A small network was trained on made-up records. Each row is its average activation on records with the value named, seen along a few directions.
Related values have similar rows: they may be neighbours, one step apart, or belong to one group.
(in the rows, 500 means zero)
Random noise pushes rows far along 7 fixed directions. That doesn't count. These rows show it; they differ only by the noise:
[359 579 649 553 506 685 483 396 496 436 649 579 362 450 648 491 306 682
 647 427 556 462]
[622 416 399 369 478 311 550 554 449 624 409 468 565 589 374 572 584 405
 592 604 409 553]
[466 463 519 591 562 452 567 538 504 505 521 449 497 469 447 549 584 418
 431 471 609 621]
[631 446 600 443 356 508 561 435 609 465 521 674 441 388 469 491 448 414
 468 533 679 452]
[533 440 604 502 378 562 534 496 443 507 577 738 454 480 458 398 619 571
 485 518 556 417]
[471 566 363 605 634 518 531 695 441 479 547 402 511 564 528 494 605 496
 632 383 517 626]
[424 469 880 675 222 522 527 378 619 408 578 593 310 252 379 480 364 478
 524 550 752 363]
[364 505 602 627 591 642 553 429 448 498 595 584 449 480 573 476 554 646
 405 487 550 539]
[363 492 508 628 667 620 538 571 397 464 667 574 487 524 574 457 678 561
 377 316 614 648]


Values of D:
d1: [470 486 446 405 420 410 331 696 328 518 631 396 492 579 492 522 361 409
 747 240 473 541]
d13: [734 439 554 377 274 651 527 573 566 408 551 899 513 401 563 330 544 469
 458 356 644 251]
d8: [557 621 326 535 627 563 520 517 617 552 340 442 610 509 621 506 504 553
 440 601 339 421]
d7: [464 518 618 679 341 605 452 474 483 463 440 570 508 415 455 377 586 620
 281 626 514 302]
d5: [337 570 592 603 448 536 490 541 432 472 545 414 420 547 482 438 416 607
 742 404 434 386]
d4: [560 597 385 370 567 604 466 439 608 446 511 570 449 525 667 480 365 560
 621 507 447 551]
d9: [413 588 358 769 700 652 561 729 422 437 584 435 497 554 576 415 725 579
 515 365 539 614]
d15: [416 444 567 486 411 456 392 468 345 527 504 597 514 556 444 405 708 630
 508 601 319 419]
d11: [468 395 447 475 469 501 459 616 274 591 540 626 595 602 473 423 709 592
 573 497 389 393]
d2: [611 556 282 464 672 657 524 661 449 392 616 627 531 583 583 333 747 523
 244 281 571 631]
d10: [423 576 449 485 588 698 431 455 439 448 560 614 562 530 755 450 526 674
 476 485 453 425]
d3: [389 552 553 571 602 586 456 327 625 462 466 364 487 447 567 493 403 547
 328 562 480 478]
d14: [513 488 557 542 338 521 442 723 345 447 639 590 421 539 326 345 610 508
 598 305 531 429]
d12: [690 601 441 500 326 507 493 480 647 450 340 541 509 438 444 397 448 553
 467 737 427 306]
d6: [657 645 410 574 588 607 567 458 799 353 383 452 519 427 621 464 385 369
 417 513 651 561]
A value of D combines one of 3 hidden first parts with one of 5 second parts; all combinations occur once.
d9 and d10 share the first part; d9 and d5 share the second. Which value has the first part of d5 and the second part of d10?
Answer: d8
d4 and d11 share the first part; d4 and d6 share the second. Which value has the first part of d6 and the second part of d11?
Answer: d13

Values of U:
u7: [475 566 405 476 659 617 495 413 512 531 470 511 554 538 755 600 336 555
 547 512 478 552]
u2: [544 487 507 468 368 519 381 627 555 386 602 630 501 390 562 406 569 385
 539 315 685 440]
u8: [504 693 407 647 521 616 448 566 637 352 483 440 453 427 596 412 492 550
 606 531 527 447]
u4: [624 562 393 378 608 706 474 437 578 419 569 665 521 513 672 444 434 573
 262 420 557 516]
u10: [547 574 455 526 446 561 511 570 459 425 467 551 557 524 517 385 605 558
 519 531 502 374]
u3: [724 464 371 234 461 433 506 351 604 515 396 591 511 543 530 578 401 450
 549 676 435 544]
u11: [524 538 657 524 341 649 550 349 438 570 504 616 365 452 521 479 307 745
 591 719 392 288]
u14: [455 529 633 676 421 519 521 556 498 449 459 562 485 460 372 313 699 537
 348 503 507 435]
u1: [471 646 247 432 721 423 459 596 535 486 514 142 471 608 582 684 182 451
 754 369 429 750]
u15: [512 283 597 440 443 453 567 433 391 607 528 673 577 540 391 451 682 428
 241 484 574 469]
u13: [418 435 789 669 351 457 614 330 599 535 421 545 460 305 388 575 473 522
 394 677 553 308]
u6: [670 477 332 489 548 446 608 639 526 577 396 528 571 634 386 365 815 444
 424 583 417 538]
u12: [459 491 501 608 517 617 497 574 443 529 480 533 557 478 520 424 623 583
 270 500 475 433]
u9: [559 556 278 549 772 699 578 507 436 526 480 517 582 592 737 470 605 671
 500 604 381 615]
u5: [339 646 542 851 666 719 623 539 615 406 513 397 395 398 581 481 479 611
 542 471 613 530]
A value of U combines one of 3 hidden first parts with one of 5 second parts; all combinations occur once.
u12 and u4 share the first part; u12 and u2 share the second. Which value has the first part of u2 and the second part of u4?
Answer: u8
u5 and u6 share the first part; u5 and u9 share the second. Which value has the first part of u9 and the second part of u6?
Answer: u3
